A small network was trained on invented records. Each row is its activation on one of them, seen along a few directions.
Here are examples, each followed by its value of one field, NUFUF.
Other fields move the rows too, some of them a lot.
In the rows, zero is written as 500.
Random noise pushes rows far along 3 fixed directions. That doesn't count. These rows show it; they differ only by the noise:
[479 326  40 566 533 207 561 595 609 485 302 586 660 447 398 513 784 528
 542]
[671 124 285 391 492 377 458 623 511 508 521 545 627 559 487 532 488 546
 655]
[451 325  94 512 475 212 538 660 538 508 321 531 595 433 331 566 771 505
 554]
[670  70  47 391 671 302 296 615 640 476 417 491 648 440 298 802 424 424
 722]
[627 230 182 539 532 321 586 525 609 477 433 655 722 569 599 366 654 608
 569]

[494 421 857 232 250 525 516 778 119 678 732 419 336 650 429 448 433 574
 550]  galop
[412 627 634 413 420 614 479 518 393 425 528 484 372 450 484 518 478 425
 418]  tilo
[334 797 218 609 550 435 480 579 425 524 325 405 406 363 295 637 649 301
 413]  kota
[287 732 498 629 392 380 627 626 438 482 504 477 424 508 381 321 769 507
 415]  feliz
[541 443 338 528 625 423 536 500 595 507 386 572 633 503 501 517 628 424
 533]  gof
[562 413 275 687 712 484 504 233 804 467 386 668 748 532 641 351 414 549
 536]  fezo
[661 393 597 329 636 669 285 511 479 479 526 405 372 483 367 761 242 448
 692]  gola
[629 185 488 283 564 488 315 429 524 522 588 423 512 511 370 764 285 489
 600]  nir
[431 534 519 542 398 582 625 486 407 540 507 493 454 465 406 454 635 442
 404]  gof
[628 488 689 360 349 634 501 744 371 555 809 367 498 722 730 369 281 466
 644]  galop
[460 683 368 628 726 556 443 515 666 474 510 490 567 375 599 558 413 296
 522]  fezo
[461 625 404 548 573 378 571 650 530 490 445 458 504 517 490 489 614 298
 543]  dukol
[391 541 228 492 629 322 304 503 532 556 234 436 440 302 211 803 572 391
 546]  kota
[281 717 455 602 571 386 474 687 529 531 398 369 409 354 250 639 681 343
 447]  dukol
[699 297 346 603 833 570 424 318 792 391 480 572 641 562 635 642 266 469
 650]  dukol
[226 846 695 623 134 356 848 761 321 592 520 542 341 610 554  67 947 582
 261]  feliz
[411 685 518 469 498 597 387 611 515 422 438 403 271 360 327 699 377 347
 506]  gola
[478 542 743 532 341 523 691 474 318 485 517 624 639 590 595 238 599 667
 379]  gof
[780 234 741 281 439 643 468 569 377 567 774 545 539 710 693 437 321 543
 665]  nir
[736 158 820 293 433 669 456 381 335 566 703 530 484 635 781 293 229 743
 530]  kota
[578 614 525 679 389 528 632 387 619 451 562 666 691 548 824 184 590 644
 434]  nir
[582 522 407 533 693 550 432 418 617 451 390 535 496 466 464 606 492 492
 597]  gola
[439 522 724 267 353 627 362 712 284 506 649 327 265 528 403 604 406 318
 529]  tilo
[405 667 739 507 311 564 683 393 409 522 496 507 494 574 686 227 708 685
 293]  tilo
[371 590 392 564 627 469 466 355 601 528 331 445 531 280 382 708 474 516
 433]  fezo
[627 363 789 294 418 627 475 406 392 492 676 437 384 524 482 580 210 619
 529]  feliz
[536 394 695 224 374 674 376 670 362 581 692 411 305 475 367 696 174 453
 630]  galop

Here are new rows. What is NUFUF for each?
[464 615 869 475 358 675 571 380 389 500 564 498 329 559 582 301 486 638
 429]  gola
[498 493 279 589 602 386 570 337 713 531 424 646 635 546 596 362 558 562
 462]  galop
[442 708 399 560 540 419 624 513 525 461 409 545 470 411 432 522 666 489
 482]  feliz
[453 626 657 553 458 555 540 498 374 466 448 512 441 548 434 379 581 646
 478]  gola
[287 770 570 564 331 427 617 437 331 558 285 572 391 356 445 417 741 636
 344]  kota
[552 618 521 586 574 539 604 454 523 383 510 527 604 524 615 394 451 450
 548]  dukol
[527 423 502 514 564 437 542 396 507 595 429 586 598 532 571 421 501 540
 526]  fezo
[748 366 518 536 542 484 539 299 576 478 557 739 707 574 784 342 459 643
 516]  nir
[309 745 530 485 234 377 641 853 340 579 526 355 379 538 500 462 807 392
 425]  nir
